Here are a small network's activations along a few directions, averaged over the inputs that share one value of a field.
Related values have similar rows: they may be neighbours, one step apart, or belong to one group.
In the rows, 500 means zero.
Strong random noise was added to every row along 3 fixed directions; ignore it. To show where, here is one row again and again, with new noise each time:
479  661  478  492  500  706  582  647  448  317  412  604  713  255  463  620
264  644  593  685  643  604  436  592  399  566  212  680  490  446  165  681
603  541  451  458  348  572  548  490  504  439  486  538  670  251  540  488
451  474  541  655  377  405  371  313  487  771  322  581  446  428  265  480
592  332  571  419  512  337  498  542  515  601  442  509  350  448  519  403


Field M:
m2: 507  577  445  365  308  568  541  395  418  469  627  509  608  509  448  354
m11: 435  357  589  667  601  302  378  406  501  746  554  494  306  714  602  510
m5: 433  570  510  570  350  656  432  427  425  522  411  641  552  376  364  627
m3: 417  687  316  565  507  701  514  503  581  422  434  449  661  621  279  574
m8: 373  605  589  444  668  530  388  563  627  514  545  415  437  517  544  573
m10: 386  506  615  526  525  557  511  525  508  508  612  523  500  415  588  489
m15: 353  596  503  859  342  600  390  105  340  780  470  515  604  422  485  401
m1: 376  543  632  434  703  530  407  737  592  437  350  481  385  646  356  587
m7: 588  441  425  680  375  373  491  454  487  555  473  489  436  499  513  513
m14: 439  465  416  720  524  446  405  307  390  706  444  497  563  729  255  457
m13: 495  486  578  453  545  435  684  608  350  418  383  671  378  617  568  640
m6: 567  240  614  256  899  179  727  772  292  365  574  501  63  778  646  347
m4: 663  445  353  193  375  471  596  491  713  298  711  394  579  511  624  329
m12: 688  468  415  501  395  515  430  505  648  406  577  309  606  517  583  505
m9: 425  584  464  573  560  557  377  352  662  569  565  402  560  480  523  650
A value of M combines one of 5 hidden first parts with one of 3 second parts; all combinations occur once.
Q: m13 and m6 share the first part; m13 and m5 share the second. Which value has the first part of m5 and the second part of m6?
A: m2
Q: m1 and m8 share the first part; m1 and m7 share the second. Which value has the first part of m7 and the second part of m8?
A: m11

Field G:
g5: 705  321  572  448  461  401  587  598  370  500  556  513  459  493  714  454
g6: 410  634  532  607  421  568  265  363  652  633  498  471  494  437  343  578
g9: 655  600  402  308  246  670  594  516  511  286  539  535  635  298  548  452
g11: 560  552  435  425  599  592  611  586  546  343  709  368  666  533  708  451
g3: 359  525  567  601  686  509  532  415  424  536  473  492  441  564  567  483
g8: 401  432  623  396  599  466  526  624  454  534  399  615  342  381  530  491
g10: 625  354  571  528  628  370  434  573  495  489  569  474  267  552  739  498
g4: 686  396  362  141  414  507  779  550  450  151  695  483  737  391  780  358
g1: 443  654  612  585  510  563  425  506  544  547  475  512  515  345  518  571
g15: 478  562  383  497  506  547  567  482  514  466  563  409  682  570  384  446
g13: 547  259  599  288  555  192  442  602  704  562  481  377  205  648  492  340
g2: 600  421  494  493  520  407  465  508  665  559  625  397  484  602  652  489
g14: 359  615  444  651  540  622  473  489  526  441  315  504  541  612  175  679
g12: 307  654  478  674  540  687  517  494  225  558  410  674  565  463  347  627
g7: 634  436  392  424  436  487  587  638  458  395  455  569  555  485  515  526
A value of G combines one of 5 hidden first parts with one of 3 second parts; all combinations occur once.
Q: g2 and g11 share the first part; g2 and g5 share the second. Which value has the first part of g5 and the second part of g11?
A: g12
Q: g13 and g14 share the first part; g13 and g1 share the second. Which value has the first part of g1 and the second part of g14?
A: g10
